A small network was trained on made-up records. Each row is its average activation on records with the value named, seen along a few directions.
Related values have similar rows: they may be neighbours, one step apart, or belong to one group.
In the rows, zero is written as 500.
Random noise pushes rows far along 3 fixed directions. That doesn't count. These rows show it; they differ only by the noise:
[698 746 570 287 410 459 211 526 588 518 509 408 460 419 531 402 551]
[449 356 626 632 594 528 570 611 570 487 548 498 476 468 311 518 667]
[252 311 504 731 654 619 641 473 523 564 563 710 375 626 287 476 827]
[730 600 686 402 464 460 300 742 694 385 526 264 502 299 434 453 541]
[440  69 800 717 640 368 889 562 328 600 531 455 740 430 197 777 399]


N, 10 values:
n4: [451 373 507 637 444 495 610 529 535 315 424 377 438 543 518 458 347]
n2: [392 534 396 443 467 557 513 568 471 425 570 541 508 454 652 477 542]
n1: [617 621 443 312 397 554 376 673 544 478 449 541 571 429 654 482 445]
n8: [263 413 288 670 698 598 639 284 514 570 513 680 366 802 455 439 655]
n5: [390 335 472 717 460 456 755 536 387 401 493 382 537 551 503 611 336]
n9: [613 356 704 520 525 403 653 747 547 463 506 399 746 297 406 697 372]
n6: [398 482 318 590 648 496 581 288 440 600 467 586 399 660 595 492 440]
n7: [463 443 536 479 455 538 473 403 495 515 512 577 506 508 432 439 662]
n3: [415 302 529 676 517 587 765 524 373 462 532 482 584 404 559 661 338]
n10: [672 898 340 240 413 451  82 390 579 530 421 529 383 521 582 337 482]
N is arranged as a ring.
Going along N from n7 by way of its neighbour n9, in what order are n2, n8, n5, n3 met? -> n2, n3, n5, n8
What is the length, in steps, of the shortest route from n6 to n1? -> 5

W, 10 values:
w6: [218  99 577 741 645 499 826 162 246 749 503 821 611 724 134 612 615]
w5: [298 848 161 408 307 726 390 122 357 594 594 811 216 789 865 318 675]
w1: [663 551 704 293 389 317 551 557 326 657 478 508 831 385 446 702 257]
w3: [535 582 572 378 437 496 299 602 640 467 498 490 506 405 423 360 725]
w9: [622 668 461 456 512 414 277 306 581 493 454 420 352 488 604 356 477]
w4: [390 442 311 650 593 576 542 470 598 485 430 486 288 706 541 389 608]
w10: [428 354 529 669 715 375 663 356 497 606 532 516 496 588 303 562 545]
w2: [254 173 533 762 647 707 834 669 448 512 582 750 556 508 337 674 673]
w7: [556 481 515 557 373 444 528 614 395 344 454 245 505 455 577 572 237]
w8: [306 539 247 529 640 780 422 731 772 320 540 678 290 490 623 339 780]
W is arranged as a ring.
Which values are neighbours of w3? Give them in the order they are listed. -> w6, w1
Which values are neighbours of w5? Give them in the order they are listed. -> w7, w8

F, 23 values:
f3: [415 319 545 585 655 468 730 603 575 528 522 534 544 546 353 593 567]
f23: [571 654 401 448 471 480 373 456 580 486 418 505 394 484 655 369 434]
f10: [593 591 641 348 396 408 335 591 536 476 449 442 633 371 510 443 553]
f15: [395 363 496 719 564 559 582 514 501 416 559 439 351 614 345 463 601]
f14: [635 437 689 429 528 376 605 455 395 609 477 442 688 365 460 693 318]
f11: [425 782 256 417 377 684 296 555 600 391 514 582 192 554 718 322 692]
f22: [430 372 540 637 559 482 577 476 536 466 522 387 468 532 484 510 506]
f1: [527 517 581 374 410 450 405 480 452 552 522 526 629 436 447 487 539]
f5: [586 639 524 434 514 571 291 528 666 448 560 523 470 370 521 437 662]
f4: [679 838 443 299 335 385 214 424 514 479 450 346 459 469 509 409 408]
f16: [538 573 504 415 582 372 517 462 472 645 534 532 607 488 511 541 447]
f2: [370 320 511 628 463 474 815 468 284 557 541 536 586 564 535 688 341]
f18: [436 528 417 563 451 638 639 510 511 446 559 498 452 575 588 512 519]
f9: [562 401 532 555 581 528 537 722 658 283 483 347 554 363 511 524 433]
f6: [488 494 421 411 465 525 537 500 382 501 446 486 523 518 664 542 435]
f13: [477 436 494 668 555 494 496 466 525 432 532 416 412 531 450 431 544]
f19: [286 291 477 720 647 567 654 466 480 597 474 721 509 635 362 569 602]
f7: [536 404 581 524 490 563 535 480 494 603 528 546 517 474 415 481 601]
f12: [291 599 442 554 575 720 369 493 657 438 560 801 254 557 401 265 931]
f21: [517 578 448 460 481 570 415 532 517 541 486 551 451 578 459 463 493]
f17: [629 501 517 518 530 511 428 626 767 272 489 280 384 428 525 374 529]
f20: [499 422 515 587 533 458 546 578 443 475 453 540 569 515 389 572 484]
f8: [339 240 441 653 568 578 648 560 463 473 524 541 485 521 478 587 451]
F is arranged as a line.
Which values are neighbours of f14? Give them in the order they are listed. -> f5, f16
Which values are neighbours of f17? Give them in the order they are listed. -> f23, f22
Which values are neighbours of f20? Give them in the order they are listed. -> f4, f21
Which values are neighbours of f8? Give them in the order they are listed. -> f9, f6
